A small network was shown many inputs. Here are its activations along a few directions, one row for each input.
Each table varies a few parts of the input and shows all the possible inputs, shuffled.
Descriptions start from the smaller parts, as in this example, which fits no table here: line(4) and (point or ring(11) or (values(2) and ring(8))).
Shared parts are said once, and a part with two or three values counts as separate values.

Other details of the inputs vary at random and push rows far along two fixed directions, the same in every table; ignore that.
These rows show it; all are for the same input, with only those details redrawn:
[ 0.55  3.90  1.59 -1.31 -0.34 -4.49  1.96 -4.14  1.08  4.62 -1.21]
[ 0.29  1.94 -4.26 -0.84  1.56  0.75 -3.12  2.64  3.78  3.19 -2.08]
[-1.58 -4.01 -0.87 -2.84  3.61  1.77  0.77  0.01 -1.15 -3.46  0.28]

Table:
x1: [-0.10  2.33  2.38  0.88 -3.84 -2.60  1.07 -2.09 -0.20  3.34 -0.22]
x2: [-0.65  1.07 -1.94  1.76 -1.80  2.15 -3.27  3.73  2.96  1.20 -1.19]
x3: [ 0.91  4.12  2.78  0.34 -2.35 -2.14  0.46 -2.25 -0.68  4.52  0.57]
x4: [ 3.59  2.49 -0.10  1.39 -0.33 -4.50  1.78 -3.50 -1.70  0.87 -1.44]
x5: [-2.54 -2.33  6.42  0.72 -1.10 -2.10  5.18 -4.64 -3.04 -3.02  2.68]
x6: [-1.58 -4.01 -0.87 -2.84  3.61  1.77  0.77  0.01 -1.15 -3.46  0.28]
x7: [ 3.67  0.37 -4.34  1.74  1.76 -0.43 -1.87  2.32  0.34 -0.55 -1.84]
x8: [ 0.70  1.61 -2.45  0.59 -1.33  2.34 -4.17  3.85  2.45  3.09 -0.02]
x9: [-1.11  0.99 -2.82  1.32 -1.99  1.30 -3.41  4.31  2.12  1.92 -0.94]
x10: [ 3.80  0.38 -4.47  1.49  1.21 -0.51 -1.17  2.76  0.68 -0.74 -1.43]
x11: [-1.70 -3.39  1.35  1.06  1.65  4.15  0.76  0.71 -1.48 -3.91  1.35]
x12: [-1.17 -2.09  4.50 -2.86  1.95 -3.45  5.46 -7.07 -3.37 -1.99  0.92]
x13: [ 0.32  0.87 -2.43  0.80 -1.76  1.83 -4.05  4.01  2.45  2.65  0.45]
x14: [-1.72 -1.16  6.34 -0.45 -0.61 -0.91  4.69 -4.89 -4.49 -2.89  1.07]
x15: [ 0.84  3.01  3.64  0.88 -3.11 -2.81  0.63 -2.28  0.88  3.35  1.42]
x16: [-0.82 -3.74  1.62 -0.84  0.99  3.39 -0.31  1.11 -1.45 -3.87  2.45]
x17: [ 1.68 -3.32 -2.80 -0.45  1.68  0.62  1.36  0.47 -2.80 -6.09  0.26]
x18: [-0.04  3.56  3.19  1.22 -3.10 -2.05  1.10 -2.44  0.62  2.99 -0.90]
x19: [-1.94 -3.82  1.46 -0.51  0.71  2.06 -0.36  1.86 -1.31 -4.26  2.82]
x20: [-1.69 -4.03  1.34  0.87  0.93  3.86  0.73  0.68 -0.81 -3.99  1.54]
x21: [-0.31  0.78 -1.92  2.91 -1.38  2.52 -2.88  3.42  3.83  1.75 -0.20]
x22: [-1.68 -4.14  0.55 -0.76  0.11  3.26  0.25  1.05 -2.48 -3.61  0.78]
x23: [-0.51  1.25 -2.55  0.85 -1.55  1.11 -4.10  4.55  2.39  2.44  0.48]
x24: [-1.70 -3.51  0.53 -0.63  0.80  3.54  0.28  1.07 -3.13 -3.53  0.61]
x25: [-1.43  1.39 -2.00  1.76 -1.58  1.47 -3.31  4.22  2.97  1.02 -1.17]
x26: [ 0.92  2.58 -1.76  1.26 -0.20  2.84 -4.08  3.78  2.57  2.50  0.00]
x27: [ 3.39  0.66 -4.86  1.09  0.66 -0.46 -0.86  2.74  0.84 -1.18 -1.21]
x28: [ 3.15  2.60 -0.30  0.96 -1.07 -4.35  2.28 -3.59 -1.68  0.11 -0.99]
Q: What is each input in this table made of?
A: values(2) or ring(6) or (line(4) and ring(5))
Q: Change only the ring(5) part in x23. List by row number the other rows that result.
A: x5, x9, x19, x25
Q: A walk changes only the ring(6) part. It starts at x27 and steps to x17. List the rest of the walk in order.
A: x28, x4, x7, x10
Q: List by row number the other inputs of the same sort as x12.
A: x6
